Questions about the matrix below.
1) Give the top-left entry.
2) Give the second smallest entry.
3) Give the last entry of the smallest entry's row.
4) Give the entry directly above -28.
5) Give the entry directly below the largest entry.
6) Give the entry in the bottom-left corner.
7) Give the largest entry in the last column.
8) Give the 2nd entry on the diagonal from the top-right corner.
[[  0   0   0   0]
 [ 39 -15 -15 -45]
 [-24   6  13  12]
 [ 66 -77 -64 -41]
 [ -7  18 -35  88]
 [-10   3   5  72]
 [ 19   9   3 -52]
 [-44   9  21  21]
 [-45  -9  -2  24]
 [  1   1   0   2]
 [-35   8  18  18]
 [-28  47  57 -56]
 [-23   3  11   8]]
1) 0
2) -64
3) -41
4) -35
5) 72
6) -23
7) 88
8) -15

Questions about the table below. Rows and columns are numbered from 1.
1) Report the entry in row 1 and column 3.
2) Report the entry in the bottom-left corner.
3) Report the entry in the top-left corner.
4) Report the entry directly below the centre entry.
5) Report the entry just left of 38.
6) Report the entry in the top-right corner.
7) Report the bottom-right entry.
 9  37  60  21  23  71  29
24  64  56  21  42  38  22
50  39  49  30  54  36  37
47  58  53  25  39  34  62
47  45  28  52  35  28  37
18  47  21  36  78  30  44
44  26  51  11  32  40  57
62  47  35  19  37  55  42
53  26  60  28  32  32  15
35  35  33  28  51  49  47
 9  56  63  28  59  24  32
24  62  30  44  47  43  15
53  35  46  46  30  40  22
1) 60
2) 53
3) 9
4) 19
5) 42
6) 29
7) 22

Questions about the table below. Rows and columns are numbered from 1.
1) Which number is the entry at row 3, column 3?
2) Which number is the entry in the bottom-left corner?
3) Which number is the entry in the bottom-right corner?
4) Which number is the entry directly above the smallest entry?
5) Which number is the entry in row 3 and column 1?
6) Which number is the entry in the top-left corner?
7) Which number is the entry just right of the smallest entry?
8) Which number is the entry in row 2 and column 3?
12,9,9,5,9,-1,17
12,11,15,6,9,9,13
13,10,12,4,10,5,16
13,8,4,3,6,-5,23
14,10,-14,-4,0,-34,40
11,16,9,8,9,19,14
12,9,-1,2,6,-15,28
9,26,15,-5,2,8,17
1) 12
2) 9
3) 17
4) -5
5) 13
6) 12
7) 40
8) 15

Questions about the array below. Counting starts at 1.
1) Report the entry directly above the largest entry.
2) Report the entry in row 1 and column 3.
3) Report the entry at row 2, column 2.
4) Report the entry just right of -15.5.
5) Report the entry directly below the smallest entry.
6) Report the entry at row 2, column 1.
7) Report the entry at row 1, column 2.
8) Report the entry at row 3, column 1.
[[ -1.5   1.9   5.7  -0.2  -3.3   6.0   5.3   2.8]
 [  3.7  11.1  -7.5  27.5   2.8 -13.6 -10.3  -8.9]
 [ 19.4   8.5  28.1  -4.0  20.9  12.3   8.5  -3.8]
 [  9.9 -21.4  -3.0  -1.3  -5.1   0.8   0.2  12.5]
 [  8.4 -14.0   0.5   1.5  -3.4   1.4   1.5  10.0]
 [ -4.8   1.5   8.3  -1.7  -7.5   9.2   8.1   3.2]
 [  9.2   0.4  15.9  -2.9   5.2  10.2   7.5   4.1]
 [  2.6   1.8   2.2   2.2   2.3   2.3   2.3   2.3]
 [ -3.6   1.8   7.1  -1.1  -6.1   7.6   6.7   3.0]
 [-20.8  26.0  -0.7 -15.5   0.7   6.7   6.4  -1.1]
 [ -0.8   1.4   5.0  -0.6  -2.7   5.5   4.9   2.2]]
1) -7.5
2) 5.7
3) 11.1
4) 0.7
5) -14.0
6) 3.7
7) 1.9
8) 19.4

Questions about the grid below.
1) Read off the first entry in reading order.
2) Read off the last entry, reading row by row.
3) Read off the bottom-left entry.
4) Read off the entry directly below the largest entry.
5) Read off the third entry on the main diagonal.
6) Read off the largest entry.
7) Read off the entry directly above the largest entry.
8) Read off the bottom entry of the column that holds the largest entry.
[[-41 -15 -39  -1 -38  22  12  34 -18 -29  35  -7   9]
 [  4  21  66 -18 -13 -18  30  -6 -77 -69 -21  81 -44]
 [-18  36 -23  40 -40  41  -6 -35  -1   7  44 -30  15]
 [ 53 -47  49  17  49 -14 -54 -44   9  26 -77  32  50]
 [ 27 -83 -36 -22  43 -57  22  31  34   7 -12  11   4]]
1) -41
2) 4
3) 27
4) -30
5) -23
6) 81
7) -7
8) 11

Read these off the table that follows. Rows and columns are numbered from 1.
1) Give the top-right entry.
2) Give the top entry of the column that holds the largest entry.
3) Give the entry just left of the largest entry.
4) Give the entry just right of -54.
5) Give the bottom-right entry.
6) Give the entry in the bottom-left corner.
7) Give the entry just right of the smallest entry.
8) Give the entry at row 1, column 3.
[[-16 -35   0  -1  -3 -10 -26  21  46 -12 -29  39 -27  -2]
 [  0  18   8  -1  -3   1  56 -57  -2 -13  55  -8  11  11]
 [ -1  12 -12  -1  -1  -1   6  -5 -41   6   6 -37  -4 -11]
 [ 14  -5 -13  -1  -1  13 -15  16 -23   4 -14 -19   4 -13]
 [ -1 -35  -8  -1  -2   0 -54  63  14 -10 -50   6 -32 -14]
 [ 14  28   0  -1  -2  12  57 -58 -28  -3  56 -27  27   4]
 [  6 -37  -9  -1  -2   9 -45  46  29  -7 -45  27 -14 -12]
 [ -8 -40  -3  -1  -2  -2 -36  30  48 -10 -38  44 -20  -5]
 [-11  -4   8  -1  -3  -8  26 -29  23 -15  25  15  -8   8]
 [  5 -18  -8   0  -2   8 -12   2  15   3 -16  19   5  -6]
 [ 10  -5 -15  -1  -1   8 -26  31 -34   4 -23 -31  -7 -17]]
1) -2
2) 21
3) -54
4) 63
5) -17
6) 10
7) -28
8) 0
